These are the activations of a small network on made-up records, seen along a few directions, one row for each record.
Each row is followed by the record's values for the fields BIV, TEZAG, KUNU, NOLU, LASEM.
Not every record has every field; a missing one is left out.
The largest differences between rows may come from other fields.
In the rows, zero is written as 500.
Random noise pushes rows far along 3 fixed directions. That doesn't count. These rows show it; they differ only by the noise:
[764 540 458 610 627 604 333 592 556 571 698 542 427 665 165 323]
[582 502 439 498 557 519 481 577 507 524 525 483 453 623 236 416]
[507 491 426 564 631 468 471 551 552 518 498 676 291 543 381 417]
[721 735 719 628 570 527 393 424 546 678 327 487 292 577 425 455]
[448 483 425 530 608 439 519 543 537 506 435 658 295 527 410 449]

[335 381 399 490 622 522 515 568 557 459 590 685 382 470 581 494]
{BIV: buf, TEZAG: miv, KUNU: bib, NOLU: dig}
[494 395 409 563 527 464 549 416 494 473 500 568 415 422 512 387]
{BIV: zunab, TEZAG: miv, KUNU: vuso, NOLU: dig}
[556 507 618 498 517 508 581 467 471 588 387 461 514 510 488 442]
{BIV: zunab, TEZAG: miv, KUNU: vuso, NOLU: dig}
[476 666 771 523 450 467 549 327 505 620 162 535 280 469 738 605]
{BIV: buf, TEZAG: nomad, KUNU: bib, NOLU: dig, LASEM: vab}
[651 628 582 547 449 539 460 417 507 591 372 382 440 553 435 492]
{BIV: buf, TEZAG: miv, KUNU: vuso, NOLU: dig, LASEM: vab}
[548 532 507 460 539 548 398 564 583 583 623 388 646 541 435 634]
{BIV: rufo, TEZAG: nomad, KUNU: vuso, NOLU: dig, LASEM: tusun}
[549 471 469 423 427 471 571 519 434 548 504 301 509 632 295 496]
{BIV: buf, TEZAG: nomad, KUNU: vuso, NOLU: dig, LASEM: tusun}
[459 401 442 511 498 467 626 534 494 467 472 420 582 594 395 497]
{BIV: buf, TEZAG: miv, KUNU: bib, NOLU: dig}
[490 626 507 549 507 498 549 493 588 444 468 391 583 533 515 578]
{BIV: buf, TEZAG: miv, KUNU: bib, NOLU: dig}
[519 403 465 394 474 542 535 527 419 452 490 288 665 539 340 507]
{BIV: buf, TEZAG: miv, KUNU: vuso, NOLU: bola}
[654 537 655 519 528 582 377 555 516 555 613 431 454 631 362 535]
{BIV: rufo, TEZAG: nomad, KUNU: vuso, NOLU: bola, LASEM: tusun}
[665 515 647 508 490 587 382 500 509 556 639 464 469 573 464 484]
{BIV: buf, TEZAG: nomad, KUNU: vuso, NOLU: bola, LASEM: tusun}
[341 399 485 358 473 471 661 596 410 494 400 472 479 565 440 486]
{BIV: buf, TEZAG: miv, KUNU: bib, NOLU: dig}
[509 302 373 452 542 608 443 639 496 384 768 575 537 540 379 396]
{BIV: buf, TEZAG: miv, KUNU: vuso, NOLU: bola}
[541 437 255 405 401 568 566 517 479 251 689 337 806 617 230 441]
{BIV: zunab, TEZAG: nomad, KUNU: bib, NOLU: bola, LASEM: vab}
[612 329 410 552 541 587 492 527 392 512 773 687 445 532 377 286]
{BIV: zunab, TEZAG: nomad, KUNU: bib, NOLU: dig, LASEM: vab}
[341 405 349 269 458 551 533 682 530 444 556 333 813 502 446 654]
{BIV: rufo, TEZAG: miv, KUNU: vuso, NOLU: dig}
[402 442 643 313 353 446 664 455 369 512 341 349 516 510 544 547]
{BIV: zunab, TEZAG: nomad, KUNU: vuso, NOLU: bola, LASEM: tusun}
[575 494 393 521 493 554 442 555 560 482 629 541 559 469 403 451]
{BIV: buf, TEZAG: miv, KUNU: vuso, NOLU: dig, LASEM: vab}
[370 558 535 475 529 567 386 569 591 501 555 409 582 513 485 615]
{BIV: rufo, TEZAG: miv, KUNU: vuso, NOLU: bola}
[673 421 512 447 405 599 505 526 406 552 686 382 605 631 337 354]
{BIV: zunab, TEZAG: miv, KUNU: bib, NOLU: dig, LASEM: tusun}
[486 544 511 468 429 515 446 545 467 505 473 393 661 559 383 597]
{BIV: rufo, TEZAG: nomad, KUNU: bib, NOLU: bola, LASEM: vab}
[336 571 598 389 438 409 561 540 512 551 305 309 520 620 432 692]
{BIV: rufo, TEZAG: nomad, KUNU: bib, NOLU: bola, LASEM: tusun}
[321 417 415 436 658 459 389 628 603 500 668 654 466 412 563 641]
{BIV: rufo, TEZAG: nomad, KUNU: vuso, NOLU: bola, LASEM: tusun}
[595 600 577 599 487 520 425 465 490 577 418 536 456 503 607 455]
{BIV: buf, TEZAG: miv, KUNU: bib, NOLU: dig}
[581 511 694 455 427 582 419 426 457 608 494 611 557 244 787 488]
{BIV: zunab, TEZAG: miv, KUNU: vuso, NOLU: bola, LASEM: vab}
[515 329 405 328 466 559 547 636 437 504 710 508 672 545 294 379]
{BIV: zunab, TEZAG: nomad, KUNU: vuso, NOLU: dig, LASEM: vab}
[468 559 609 560 491 446 517 374 499 556 329 488 411 533 485 529]
{BIV: buf, TEZAG: nomad, KUNU: bib, NOLU: bola, LASEM: vab}
[458 460 450 507 467 469 498 417 492 469 502 515 537 517 458 449]
{BIV: zunab, TEZAG: nomad, KUNU: bib, NOLU: bola, LASEM: vab}
[502 490 494 575 561 499 477 591 600 521 513 515 472 605 462 538]
{BIV: rufo, TEZAG: miv, KUNU: bib, NOLU: dig}
[498 447 380 484 487 552 405 609 529 443 617 390 635 625 311 486]
{BIV: rufo, TEZAG: miv, KUNU: bib, NOLU: bola}
[743 600 661 501 403 555 427 459 445 608 475 242 519 586 351 477]
{BIV: buf, TEZAG: miv, KUNU: vuso, NOLU: bola, LASEM: tusun}
[518 431 376 378 352 559 644 588 320 475 552 213 756 524 294 468]
{BIV: buf, TEZAG: miv, KUNU: vuso, NOLU: dig}
[408 660 510 476 469 454 555 425 577 425 274 359 541 530 583 621]
{BIV: buf, TEZAG: miv, KUNU: bib, NOLU: dig}
[683 598 730 455 435 633 387 492 477 622 526 376 536 569 427 496]
{BIV: buf, TEZAG: nomad, KUNU: vuso, NOLU: bola, LASEM: vab}
[570 514 526 631 566 431 460 457 444 569 514 581 377 567 444 458]
{BIV: buf, TEZAG: nomad, KUNU: bib, NOLU: dig, LASEM: tusun}
[255 472 458 302 463 472 596 634 463 426 436 369 615 590 385 546]
{BIV: buf, TEZAG: miv, KUNU: bib, NOLU: bola}
[589 499 542 522 452 516 472 461 373 489 587 538 486 508 507 354]
{BIV: zunab, TEZAG: miv, KUNU: bib, NOLU: bola, LASEM: tusun}
[581 367 405 473 459 525 392 556 452 446 808 551 640 515 409 352]
{BIV: zunab, TEZAG: nomad, KUNU: vuso, NOLU: bola, LASEM: tusun}
[398 696 719 575 486 440 489 350 556 621 175 494 377 404 789 621]
{BIV: buf, TEZAG: miv, KUNU: bib, NOLU: bola}
[757 551 547 645 528 555 445 444 533 508 598 501 376 646 377 426]
{BIV: buf, TEZAG: nomad, KUNU: bib, NOLU: dig, LASEM: tusun}
[569 607 660 598 563 508 372 446 570 608 429 604 264 406 635 462]
{BIV: buf, TEZAG: miv, KUNU: vuso, NOLU: bola}
[339 516 514 481 675 463 496 665 577 598 519 565 294 561 445 555]
{BIV: rufo, TEZAG: miv, KUNU: vuso, NOLU: dig}
[701 676 684 612 508 621 272 454 505 608 611 569 446 518 520 414]
{BIV: buf, TEZAG: nomad, KUNU: bib, NOLU: bola, LASEM: vab}

Here are new rows. What are their fields?
[524 402 432 547 606 443 510 477 501 504 546 571 382 557 421 489]
{BIV: buf, TEZAG: nomad, KUNU: vuso, NOLU: dig, LASEM: tusun}
[291 484 539 248 320 410 655 554 450 513 379 195 732 427 460 707]
{BIV: buf, TEZAG: nomad, KUNU: vuso, NOLU: bola, LASEM: tusun}
[184 208 337 374 536 480 602 662 398 399 649 689 464 382 558 488]
{BIV: buf, TEZAG: miv, KUNU: vuso, NOLU: bola}
[298 345 414 380 420 401 664 488 340 407 518 479 589 489 465 471]
{BIV: zunab, TEZAG: nomad, KUNU: bib, NOLU: bola, LASEM: tusun}
[341 275 191 412 489 424 637 518 466 304 514 599 533 459 538 421]
{BIV: zunab, TEZAG: miv, KUNU: vuso, NOLU: dig}
[263 449 481 536 533 372 609 448 537 522 344 598 389 444 690 566]
{BIV: buf, TEZAG: miv, KUNU: bib, NOLU: dig}
[163 375 389 255 410 400 682 577 446 422 396 487 500 430 513 602]
{BIV: buf, TEZAG: nomad, KUNU: vuso, NOLU: bola, LASEM: vab}
[461 392 362 505 570 525 457 495 525 472 650 702 585 341 625 535]
{BIV: buf, TEZAG: nomad, KUNU: vuso, NOLU: dig, LASEM: vab}
[652 366 327 706 602 552 348 476 458 431 803 746 479 445 473 247]
{BIV: zunab, TEZAG: miv, KUNU: bib, NOLU: bola}
[653 443 444 644 525 544 437 416 478 491 604 515 508 548 393 308]
{BIV: zunab, TEZAG: miv, KUNU: bib, NOLU: bola}
[366 481 475 462 491 394 588 495 472 514 424 542 371 570 512 523]
{BIV: buf, TEZAG: nomad, KUNU: bib, NOLU: dig, LASEM: tusun}
[308 506 485 569 528 433 514 481 622 450 360 721 369 415 699 656]
{BIV: rufo, TEZAG: nomad, KUNU: bib, NOLU: bola, LASEM: vab}
[469 479 481 535 734 475 378 613 568 550 650 686 361 497 442 544]
{BIV: rufo, TEZAG: nomad, KUNU: vuso, NOLU: bola, LASEM: tusun}
[531 533 481 569 502 520 421 466 565 553 547 568 489 552 475 476]
{BIV: buf, TEZAG: nomad, KUNU: bib, NOLU: dig, LASEM: vab}
[425 523 532 438 524 413 517 493 521 530 371 487 443 480 589 662]
{BIV: rufo, TEZAG: nomad, KUNU: vuso, NOLU: dig, LASEM: tusun}
[514 464 460 530 491 411 518 493 421 508 500 531 461 570 442 477]
{BIV: buf, TEZAG: nomad, KUNU: bib, NOLU: dig, LASEM: tusun}
[373 406 423 461 503 411 533 585 447 507 569 623 425 549 494 473]
{BIV: buf, TEZAG: nomad, KUNU: bib, NOLU: dig, LASEM: tusun}
[316 343 405 349 480 388 578 582 476 454 511 496 458 464 431 537]
{BIV: buf, TEZAG: nomad, KUNU: vuso, NOLU: bola, LASEM: tusun}
[419 388 327 372 469 475 609 544 440 396 428 414 584 536 446 507]
{BIV: buf, TEZAG: miv, KUNU: vuso, NOLU: dig}
[466 605 612 455 379 469 554 415 422 552 283 428 498 527 571 551]
{BIV: buf, TEZAG: nomad, KUNU: bib, NOLU: dig, LASEM: vab}
[399 510 503 364 391 424 624 561 498 494 365 288 620 482 482 597]
{BIV: buf, TEZAG: miv, KUNU: vuso, NOLU: dig}
[399 437 361 536 538 412 649 448 506 364 324 452 462 565 411 523]
{BIV: buf, TEZAG: miv, KUNU: bib, NOLU: dig}
